Each row below holds a small network's activations on one input, seen along a few directions.
Each table varies a few parts of the input and shows all the possible inputs, shuffled.
A made-up example of a description, with smaller parts first: values(3) and (point or ring(9) or (line(6) and ring(8))).
Shared parts are said once, and a part with two or three values counts as separate values.
In the rows, 128 means zero.

Other details of the inputs vary at random and push rows far along three fixed directions, the same in every table; ignore that.

Rows:
row 1: [122 139 127 125 128 121 130 132 132 133 125]
row 2: [120 143 123 135 128 123 134 128 127 129 134]
row 3: [130 135 130 132 137 115 136 129 127 139 126]
row 4: [136 105 113  91 141 116 130  72 125 127 139]
row 5: [140 136 130 125 127 123 135 144 115 128 136]
row 6: [131 140 121 137 133 136 136 135 126 126 131]
row 7: [126 137 126 123 132 117 135 149 120 127 137]
row 8: [138 131 128 123 130 119 132 145 118 128 135]
row 9: [104 103 153 151 100 141  78 139 136 137 141]
row 10: [128 134 117 140 129 130 138 139 124 128 124]
row 11: [134 136 121 133 140 130 130 138 135 131 130]
row 12: [137 140 124 134 125 124 137 136 128 135 125]
row 13: [136 102 111  93 138 119 135  65 126 125 147]
row 14: [106  98 150 148 103 130  70 130 137 125 132]
row 15: [130 134 118 131 137 131 127 135 125 125 123]
row 16: [138 109 105  93 137 136 133  83 130 117 142]
row 17: [134 143 126 138 137 134 133 140 131 131 131]
row 18: [128 139 133 140 137 129 141 129 122 133 125]
row 19: [120  95 146 155 102 131  76 137 135 128 128]
row 20: [108  99 155 154 111 145  82 130 138 127 144]
row 21: [117 135 120 126 133 124 134 135 128 139 130]
row 22: [133 137 121 129 126 134 134 135 126 135 128]
row 23: [119 136 126 138 140 130 141 135 129 127 125]
row 24: [140 112 104  94 128 132 133  80 125 124 147]
row 25: [129 139 131 142 134 120 141 128 123 134 129]
row 26: [116 138 124 135 127 131 138 134 125 133 129]
row 27: [153 102 163  55  87 160 154  89 149 103  52]
row 28: [122 147 127 134 127 123 132 135 129 134 130]
row 29: [137 129 188  87  86 158 159 155 140  99  42]
row 30: [135 129 124 132 130 120 139 142 114 121 134]
row 31: [128 144 131 133 132 118 133 126 133 132 131]
row 32: [123 142 129 132 139 131 136 135 129 135 132]
row 33: [125 131 130 143 140 125 138 130 123 131 124]
row 34: [139 109 105  97 142 135 134  82 135 117 145]
row 35: [127 142 128 126 128 122 137 147 118 126 139]
row 36: [132 141 122 142 137 135 135 135 130 126 132]
row 37: [134 142 124 133 133 136 132 140 129 131 131]
row 38: [133 140 120 130 136 131 132 142 130 132 126]
row 39: [123 137 126 140 134 115 135 125 132 124 128]
row 40: [123  93 159 149  97 137  79 140 125 120 147]
row 41: [127 131 180  88  91 161 152 148 145 114  30]
row 42: [125 139 124 135 138 112 129 127 131 126 123]
row 43: [118 140 119 136 131 119 136 130 126 126 129]
row 44: [114 133 120 136 130 127 138 134 126 130 125]
row 45: [121 136 120 131 147 125 135 133 126 129 125]
row 46: [133 139 119 134 128 127 133 136 125 135 133]
row 47: [129 132 117 138 128 126 137 135 126 126 125]
row 48: [125 137 129 127 126 124 138 141 117 120 138]
row 49: [117  98 161 155 106 132  78 128 135 137 142]
row 50: [126 133 127 139 145 121 132 132 120 134 122]
row 51: [132 136 116 137 144 128 129 137 129 126 126]
row 52: [129  73 133 116  99 138  77  77 138 123 159]
row 53: [129 134 112 135 134 126 131 139 122 131 124]
row 54: [125 134 123 126 133 117 133 147 117 120 131]
row 55: [129 134 134 135 140 124 134 135 127 139 123]
row 56: [136 131 122 127 134 116 133 143 112 123 131]
row 57: [132 133 120 129 130 130 132 142 128 136 125]
row 58: [133 136 117 132 132 123 132 139 128 135 130]
row 59: [127 142 128 133 135 113 131 130 135 132 127]
row 60: [130 138 118 138 126 134 136 135 123 130 130]
row 61: [122  93 151 149  98 133  75 135 142 133 134]
row 62: [131 109 108  82 147 128 132  77 133 129 151]
row 63: [130 135 115 137 132 122 130 140 123 130 121]
row 64: [135 114 113  91 134 121 130  64 133 120 151]
row 65: [130 138 132 135 139 127 136 129 124 139 130]
Description of these inputs: ring(5) and (values(2) or line(5) or ring(6)).
Changing only the ring(5) part turns row 4 into row 3. The same change can be made to row 50. Which row results? -> row 55
Changing only the ring(5) part turns row 43 into row 14. The same change can be made to row 10. Which row results? -> row 53
Change only the values(2) part in row 29. List by row number the other rows that result. -> row 30
Change only the values(2) part in row 56. List by row number the other rows that result. -> row 54
Change only the ring(5) part in row 52. List by row number the other rows that result. -> row 12, row 19, row 27, row 61
Start at row 15 and move only the ring(5) part, one step at a time. The first step leads to row 38. Which rows follow, in order? -> row 37, row 6, row 16

Rows:
row 66: [ 90  99 192 131  66 140  58 174 134 139 111]
row 67: [118 175 153 116 106 139 210 145 149 119  58]
row 68: [115 110 130  27 108 147 174  69 136 115  87]
row 69: [102 148 103 148 115 121 141 152  96 130 168]
row 70: [169  92 135  19 103 119 147  70 114 122 103]
row 71: [154 134 135  95 146 138 165 166 150 121  54]
row 72: [126  95 120 100 110 125  53 103 116 137 220]
row 73: [141  86 119  70  87 131 135  81 108  97 115]
row 74: [115  77  99 127 118 154  63  93 138 106 223]
row 75: [126 176 131 166 148 117 124 141 129 164 143]
row 76: [131 175 111 105 136 151 172 176 138 111  97]
row 77: [ 88 114 114 210 128  85  87 157 136 136 153]
row 78: [128 125  40  63 188 131 172  69 131 121 180]
row 79: [115 135 100 170 129  98 157 146 102 130 137]
row 80: [124 129  94 181 142 115  97 185 127 115 155]
row 81: [131 122 100 169 147 103  76 180 131 130 168]
row 82: [151  55 108 142 132 136  75  92 132 122 203]
row 83: [ 87 125 167 132  93 134 124 142 162 126  87]
row 84: [130 162 129 104 154 146 166 173 150 137  91]
row 85: [156 116 167 170 100 164 102 146 130 129  91]
row 86: [159 170 137 107 141 143 167 156 133 134  25]
row 87: [130 183  70 163 173  93 166 132 115 134 112]
row 88: [148 117 110  27 138 148 139  87 150 117 133]
row 89: [139 109 167 136  91 122 146 143 116 126  97]
row 90: [123 101 105 206 124 123  69 173 125 108 189]
row 91: [109 113 226 150 109 155 110 154 119 105 117]
row 92: [109  81  91 133 137 163 104  74 129 135 183]
row 93: [151 154  82  98 160 127 163  43 119 142 180]
row 94: [112 141 163 151  94 167 120 126 145 122  88]
row 95: [145 100 171 152 118 153 108 161 138 148  77]
row 96: [ 96 146  84 181 156 137  95 134 121 148 168]
row 97: [165  45 160  69  90 150  49  84 150 106 145]
row 98: [121 151 164 108 154 119 186 155 113  88  43]
row 99: [119 150 143 131 134 156 110 145 140 148  98]
row 100: [141 157  66 171 170 126 194 152 104 139 116]
row 101: [122 160 126 130 132 106 141 165  99 158 159]
row 102: [124 210  79 116 160  98 167 181 104 144 145]
row 103: [167 130  78  76 139  95 182  81  82 124 164]
row 104: [105  61 130 145 145 110  76  74 102  91 193]
row 105: [136 194  85 152 176  70 174 142 132 141 115]
row 106: [124  98 195 169  81 194  96 164 145 142  99]
row 107: [148  92  75 113 144 142 112  44 117 115 154]
row 108: [ 95 149 142 154 166 123 155 141 100 104 154]
row 109: [ 86 133 106 172 109 124  66 181 114 128 186]
row 110: [120 109 179 185  78 154  79 142 143 109  74]
row 111: [ 90 178 112 135 198 105 179 145  97 114 144]
row 112: [104 146 147 200 131 104  73 144 149 156 186]
row 113: [117  98  91 134 131 160  83  61 128 129 189]
row 114: [157 126 147  23  90 154 187  80 115 115 103]
row 115: [102 140 170 165  89 150 114 131 163 111 103]
row 116: [123  59 153 127 156  94  59  76 105 120 199]
row 117: [165 122 145  24 134 166 173  92 155 124  91]
row 118: [135 116 170 149 103 178 117 167 150 124 126]
row 119: [116 139  94 173 120 100  93 181 106 118 153]
row 120: [ 94 107 151 191 166  84  68 163 104 126 166]
row 121: [137 204  93 153 162 102 192 112 128 145 170]
row 122: [127 136 188 151 103 174  86 160 145 149  91]
row 123: [121 133  97 141 137  79 114 160 100 144 147]
row 124: [148 106  82  63 130 102 103  90 113 120 161]
row 125: [132 133  88 163 171 116 130 157 122 157 121]
row 126: [160  85 159  91  91 135 113  43 157 102 114]
row 127: [155 137 178 164  92 145 124 140 134 128  73]
row 128: [132 168 172  85 115 129 200 157 127 149  64]
row 129: [102 152 177 144 105 132 104 152 171 136  87]
row 130: [109 202  77 152 172 113 171 136 122 142 128]
row 131: [157 123 146 134 139 134 133 172 139 131 100]
row 132: [ 87  74 120 112 123 108  67  86 127 154 196]
row 133: [150 206  90 159 170 140 194 141 106 156 139]
row 134: [128 184  88 136 161  98 213 134  96 153 173]
row 135: [ 94 141 149 146 106 136 111 129 164 119 103]
row 136: [127 125 179 143 115 173 116 169 145 159  86]
row 137: [102 193  75 128 152 100 188 170  96 136 137]
row 138: [147 145 183 122 107 109 167 156 150 135  49]
row 139: [155 139 128 117 129 156 189 160 139  96  56]
row 140: [166 193  85 127 158  85 174 177  89 138 136]
row 141: [137 127 188 131  95 162  92 189 153 127 115]
row 142: [112  53  83 146 141 137  64  83 129 136 172]
row 143: [ 90 114 201 126 137 134  94 148 128 117 115]
row 144: [134 125  56  84 173 146 174  73 129 113 181]
row 145: [126 118  65  74 180 134 147  70 129 161 164]
row 146: [160 171 129 113 128 155 179 164 130 117 125]
row 147: [ 96 157 118 148 150  91 141 146 141 158 145]
row 148: [147 156 118 168 154  96 121 130 118 155 135]
row 149: [114 104 184 188  69 139  80 137 162 101  87]
row 150: [141 100  88  97 155 104  93  45 128 140 153]
row 151: [151 122 102  71 113 136 129  82 110 119 196]
row 152: [138 123  75  78 169  69 162  63 135 137 148]
row 153: [118  88 154 157 105 158  89 177 154 108  81]
row 154: [156 135 175 147 112 152 105 154 135 140  65]
row 155: [ 84 131 118 186 115 114 121 156 112 141 174]
row 156: [176 145 128 117 137 156 200 138 122 133  63]
row 157: [157  88 165  73 103 127 100  51 162 117 100]
row 158: [170  75 144  57  71 145 100  75 121  93 134]
row 159: [139  79 118 136 117  95 110  65 133 132 185]
row 160: [ 96 132 113 183 102 131  78 175 109 119 196]
row 161: [124  57 141  64 101 114  97  68 134 131 115]
row 162: [ 96 108 145 151 111 178 100 154 148 138  95]
row 163: [111 158 158 140 178 104 145 148 102 134 158]
row 164: [163  97 183  53 131 137 165  68 113  82  88]
row 165: [193 111 111  56 125 144 165  84 130  97 128]
row 166: [141 162 108 131 143 143 161 145 124 121  54]
row 167: [117 117  92 188 114 107  76 162  98 112 193]
row 168: [ 90 141 126 194 140 115  60 144 137 165 167]
row 169: [126 185 104 156 154  95 199 136 125 151 162]
row 170: [104 127  97 154 136  91 143 146 107 136 129]
row 171: [136 168 119 115 130 111 181 117 152 108  56]
row 172: [117 139 191 125 101 126 138 145 159 146  91]
row 173: [142  86 141  63  93 133 165  51 153  98  79]
row 174: [141  64 173  75  91 122 106  83 131 132 106]
row 175: [108 105 159 145  74 130  96 179 118 114  79]
Describe the family of inputs behind these rows. -> values(2) and ring(5) and (point or ring(10))
Changing only the values(2) part turns row 144 into row 139. The same change can be made to row 93. Which row results? -> row 127
Changing only the values(2) part turns row 133 into row 85. The same change can be made to row 136. Which row results? -> row 95
Change only the values(2) part in row 171. List by row number the other rows that result. -> row 135
